A small network was shown many inputs. Here are its activations along a few directions, one row for each input.
In each table, some parts of the input vary, and every possible input appears once, in random order.
A made-up example of a description, with smaller parts first: one of 2 separate values, together with either a single point or one of 11 places along a line or (one of 6 places along a line, together with one of 8 places around a ring).
Shared parts are said once, and a part with two or three values counts as separate values.
(in the rows, 128 means zero)

Other details of the inputs shift rows strongly along two fixed directions, in all tables alike. That doesn't count.

Rows:
x1: [126 131 168 136 159 176 118  91 102 125 116 132 149 113  57]
x2: [157 170 100 149 166 112 123 168  91 161 121 145 184 109 167]
x3: [118 112 131 118 115 121 112 144 144 124 138 131 116 129 161]
x4: [128 196  80 122 161  91 163 135 106 163 131 157 164  94 135]
x5: [121 109 143 116 108 125 126 115 149 112 118 128 106 117 143]
x6: [127 124 133 133  99 117 118 135 122 113 157 117 127 142 139]
x7: [104 153  96 147 191 155 175 188 101 170  78 150 172 131 100]
x8: [122 123 120  93 117 109 145 115 155 126 127 118 107 120 143]
x9: [142 128 138 137  96 129 128 120 130 112 131 135 115 120 146]
x10: [114 117 117  93 121 116 125 140 157 133 146 117 111 134 152]
x11: [113 103 106 121 110 115 174 161 136 126  97 114 105 184 132]
x12: [133 122 135 137  98 134 109 145 132 118 150 134 119 133 154]
x13: [136  88 125 157 108 134  93 124 136 128 138 159  96 134 125]
x14: [135 190  92 142 163 111 129 174 105 165 138 166 161 102 159]
x15: [149 127 135 132 109 107 135  94 126 110 122 106 126 142 132]
x16: [123 179  65 158 152 112 180 196  95 174  92 172 160 143 137]
x17: [103 110 196 127 193 237 111 113 134 116 107 111 156  81  38]
x18: [ 85 134 141 105 180 178 120 123 151 141 143 114 141 115  71]
x19: [122 122 161 131 126 156 130 105 126 106 135 115 133 118  86]
x20: [109 139 160 128 165 186 118 119 143 124 118 145 134  94  74]
x21: [137 115 165 138 124 171 107 104 141 105 116 135 128 121  97]
x22: [114 131 116 103 114 104 150  98 152 126 134 118 108 128 133]
x23: [133 125 134 107 117 106 140 119 143 117 123 111 108 123 144]
x24: [151 161  75 166 177  94 131 143  83 173 130 146 153 114 131]
x25: [148 110 143 130 105 123 119 103 111 123 108 135 119 125 150]
x26: [ 94 136 156 124 170 176 107 134 134 125 144 126 145 115  66]
x27: [119 191  75 123 165  98 142 161 106 169 149 156 167 107 144]
x28: [150 114 139 132 107 121 121 112 129 111 110 125 128 126 152]
x29: [172 183 103 138 169  98 151 142  88 152 106 125 176 104 150]
x30: [116 117 120 103 112 119 135 116 154 127 121 139 110 112 153]
x31: [135  99 113 155 111 109 106 119 120 129 144 146 108 140 120]
x32: [138 128 136 128 106 109 146 103 125 113 134 100 119 132 135]
x33: [137 114 137 119 112 121 122 145 131 120 145  98 122 138 154]
x34: [121 130 159 134 174 179 105 120 126 125 130 101 159 129  70]
x35: [146 121 140 118 109 115 141 120 128 113 126  99 118 124 146]
x36: [125 119 131 108 121 112 121 144 145 124 142 110 112 137 152]
x37: [108 111 117 103 116 124 117 140 156 133 142 139 115 126 161]
x38: [148 127 137 136  99 108 128 101 122 105 128 125 130 139 128]
x39: [123 133 131 122 104 103 138 108 136 112 136 131 113 129 129]
x40: [155 116 143 120 110 114 128 102 111 122 112 114 115 134 141]
x41: [ 96 142 172 120 204 197 132 102 137 129 117 108 150  94  32]
x42: [134  75 126 149 117 130  96 124 134 129 129 144 101 132 134]
x43: [144 188  93 144 166 102 145 160  85 160 143 118 174 114 150]
x44: [131 108 137 129 107 130 113 145 130 120 141 119 126 129 163]
x45: [110 125 115 112 107 129 113 139 158 132 151 153 108 130 152]
x46: [129  80 143 139 150 157  98 122 135 130 128 121 108 129  89]
x47: [118 130 118 111 103 123 132 114 156 125 131 154 104 116 143]
x48: [116 128 125 118 116 107 124 127 141 123 149 109 113 145 141]
x49: [150 123 141 138  96 128 116 102 114 122 118 150 113 129 141]
x50: [139 123 133 137 101 114 108 126 124 111 146 123 134 151 136]
x51: [ 98 101 110 129 102 120 172 137 138 117 105 109  99 194 112]
x52: [145 121 135 141 100 131  99 136 134 117 139 140 127 143 151]
x53: [102 113 100 136  92 110 168 151 127 119 109 132 111 187 115]
x54: [145 103 145 120 112 127 107 131 139 111 134 100 123 150 142]
x55: [147 123 139 130 107 109 133  85 108 122 120 115 116 141 131]
Description of these inputs: one of 5 places around a ring, together with either a single point or (one of 2 separate values, together with one of 5 places along a line).
Question: Changing only the place on the ring of 5 turns x5 into x23. The same change can be made to x2. Which row results?
Answer: x54
Question: Changing only the place on the ring of 5 turns x46 into x31. The same change can be made to x8. Which row results?
Answer: x4
Question: List by row number the other rows that have the place on the ring of 5 in common with x55.
Answer: x15, x18, x22, x24, x32, x34, x41, x43, x48, x51
Question: Change only the place on the ring of 5 in x26. List by row number the other rows that result.
Answer: x3, x14, x36, x48
